A small network was shown many inputs. Here are its activations along a few directions, one row for each input.
Each table varies a few parts of the input and shows all the possible inputs, shuffled.
A made-up example of a description, with smaller parts first: one of 4 places along a line, together with either a single point or one of 9 places along a line or (one of 3 separate values, together with one of 5 places around a ring).
Shared parts are said once, and a part with two or three values counts as separate values.
In the rows, 128 means zero.

A family of inputs:
x1: [ 97 128 131 232  81 143  85 171 114  98 133]
x2: [136  97 128 217 109  64  82 179 154 140 155]
x3: [119 109 146 206  94  67 110 196 128 101 160]
x4: [154 134 108  26 179 114 180  88 155 159 116]
x5: [129 169 124  52 151 188 169  74 118 110 103]
x6: [124 119 146 227  82 117 126 183  85  95 146]
x7: [145 145 127  20 156 118 198 102 133 119 124]
x8: [104  98 130 212 104  87  42 159 152 156 149]
x9: [130 138 110  22 177 138 140  69 150 168 118]
x10: [111 104 128 229  90 143  50 162 123 131 124]
x11: [139 146 122  45 165 192 144  71 127 149  94]
x12: [148 149 136  48 148 166 211  83  95 110 112]
What do these inputs look like to the network?
> one of 2 separate values, together with one of 6 places around a ring
Changing only the place on the ring of 6 turns x9 into x4. The same change can be made to x8. Which row results?
> x2

A family of inputs:
x13: [145 125 137 175 111  97 150 150  99 110 156]
x14: [156  94 128 172 118 147 142 142  87 154 112]
x15: [ 78 145 133 167  81 129 105 182 126  68 141]
x16: [145 123 128 194 117 139 119 130  93 136 133]
x17: [109 147 128  71 148 162 124  75 119 159 123]
x18: [154  99 137 155 114 103 174 163  94 128 134]
x19: [156 125 146  77 147 125 157 141 133 112 119]
x20: [125 122 140  87 127 170 117  88 108 137 113]
x21: [157 143 101  94 150 163 145  99 155 140  96]
x22: [122  89 126 170 121  37  61 172 184 164 166]
x23: [103 152 135  53 148 113 154  99 124 134 141]
x24: [114 139 138 209 107 153 106 131 119 109 125]
x25: [152 148 111  75 149 114 174 124 159 114 114]
x26: [161 119 137  96 149 176 124 115 129 138 100]
x27: [115 141 147 188  99 111 138 152 125  85 149]
x28: [119  83 114 190 131  72  29 151 179 188 139]
x29: [128 145  97  75 165 155 149  75 146 154 116]
x30: [120 126 148  69 126 120 148 113 112 112 132]
x31: [ 78 143 123 188  90 171  70 159 120  91 117]
x32: [122 149 106  57 164 106 177  99 150 128 132]
What do these inputs look like to the network?
> one of 2 separate values, together with either a single point or one of 4 places along a line or one of 5 places around a ring
Changing only the choice among 2 separate values turns x13 into x16. The same change can be made to x25. Which row results?
> x21
Change only the place on the ring of 5 in x23. List by row number the other rows that result.
> x19, x25, x30, x32

A family of inputs:
x33: [121 113 108  94 164  97  62 104 195 189 131]
x34: [137  98 116 101 160  79  86 112 174 193 135]
x35: [151 155 130  67 146 168 204  97 104 107 107]
x36: [128 115 140 230  88 125 111 181 105  96 136]
x37: [123 165 121  45 149 212 159  73 111 115  90]
x38: [134 162 139  62 137 145 212 105  96  85 128]
x39: [130 107 119 104 146  44 125 148 171 156 155]
x40: [140 149 131  53 146 191 184  78  95 121 101]
x41: [115 117 142 229  86 144  90 164  93 113 136]
x42: [149 101 109 110 155  61 110 132 178 177 143]
x43: [114 123 152 214  75 107 122 190 102  76 149]
x44: [ 94 130 129 228  85 162  70 151 112 109 125]
What do these inputs look like to the network?
> one of 3 separate values, together with one of 4 places along a line
Change only the place on the line of 4 in x44. List by row number the other rows that result.
> x36, x41, x43
